Each row below holds a small network's activations on one input, seen along a few directions.
In each table, some parts of the input vary, and every possible input appears once, in random order.
A made-up example of a description, with smaller parts first: one of 3 separate values, together with either a single point or one of 11 places along a line or (one of 4 places along a line, together with one of 8 places around a ring).
Shared parts are said once, and a part with two or three values counts as separate values.
In the rows, 128 means zero.

Other details of the inputs shift rows strongly along two fixed directions, in all tables alike. That doesn't count.
These rows show it; all are for the same input, with only those details redrawn:
[ 91 136 112 120 138 135 165 155 158 119 161  92 171 191 181]
[157 142 127 133 118 142 102 107 120 109 121 134 138 108 120]
[112 146 119 119 140 120 175 144 179 134 166  98 194 200 198]
[ 47  91  94 132 130 185  97 177  72  68 130  93  76 128 104]
[108 124 113 126 126 153 118 139 112  99 131 112 128 131 129]
[182 146 132 135 111 142  83  88 118 109 108 148 136  85 111]
[172 143 128 135 113 146  78 101 109 107 105 145 124  81 102]

A family of inputs:
R1: [147 113 129 123 105 124 100 109 102 124  93 131  89  85  88]
R2: [ 73  80 122 133 134 149 123 163  74 115 129 146  62  98  73]
R3: [106 119 135 134 144 119 136 144 113 147 136 149  97 118 109]
R4: [111 152 116 121 149 130 170 145 173 138 160 100 187 200 196]
R5: [ 31  85  95 114 154 157 129 192  85 101 128  80  41 136 108]
R6: [189 157 139 122 110 110 141  83 174 143 136 142 192 140 163]
R7: [146 110 131 120  96 119 110 110 102 116  93 129  93  82  85]
R8: [172 149 152 150 143 110 109 111 124 161 116 177 109  82 103]
R9: [ 94 132 109 106 141 134 168 152 152 118 159  98 155 168 170]
R10: [189 168 159 145 154  90 134  99 171 188 123 174 157 126 152]
R11: [168 133 135 117 122 114  97 100 118 132  90 137  90  70  98]
R12: [173 127 153 146 110 105 122 101 120 152 119 184 125  95  97]
R13: [101 124 111 128 138 161 109 147  97  95 122 113  96 105 109]
R14: [152 128 154 148 128 117 112 119 114 156 124 170 115 104  99]
R15: [ 52 105  95 131 143 189  93 178  75  75 125  93  69 125 105]
R16: [ 66  98 137 143 133 107 193 164 144 147 179 124 168 212 161]
R17: [184 160 143 119 142  96 126  97 166 163 106 133 139 119 153]
R18: [151 129 150 152 133 118 105 118 115 156 122 173 109 109 105]
R19: [189 160 150 125 119  90 129  85 162 156 112 135 158 120 143]
R20: [100 113 120 125 108 137 145 135 133 103 151 105 172 169 146]
R21: [112 146 119 119 140 120 175 144 179 134 166  98 194 200 198]
R22: [154 152 139 124 140 105 141 110 160 156 119 120 145 143 158]
R23: [164 145 135 128 135 121  93 106 125 142  95 130  95  93 115]
R24: [116 142 116 122 145 145 129 142 136 115 131 108 141 140 148]
R25: [174 137 136 127  97 131 108  91 123 110 115 148 142  93 107]
R26: [ 28  57  88 104 119 160 130 191  68  80 123  79  45 127  80]
R27: [184 157 160 152 143 109  99  99 136 168 113 180 125  95 115]
R28: [187 151 162 145 124  83 149  91 168 185 134 178 175 137 146]
R29: [ 81  77 110 128  98 152 105 148  69  91 109 106  71 115  77]
R30: [104 109 126 119 121 128 130 134 118 124 119 102 105 128 118]
R31: [ 96 127 112 109 130 129 175 147 158 114 159  98 167 168 169]
R32: [170 139 135 135 112 147  82  98 109 108 108 145 126  80 100]
R33: [100 104 115 107 119 125 138 140 119 115 113 106  94 113 112]
R34: [ 99 118 137 122 140  91 203 153 167 163 173 129 175 189 163]
R35: [201 152 157 160 129 114  85  87 120 169 102 197 116  80  96]
R36: [105 113 115 110 119 136 156 138 136 107 151 104 155 151 142]
What do these inputs look like to the network? -> one of 3 separate values, together with either a single point or one of 11 places around a ring
Changing only the choice among 3 separate values turns R36 into R26. The same change can be made to R32. Which row results? -> R30
Change only the choice among 3 separate values in R4. List by row number the other rows that result. -> R22, R35
List by row number the other rows that have the choice among 3 separate values in common with R34. -> R2, R3, R8, R10, R12, R14, R16, R18, R27, R28, R35
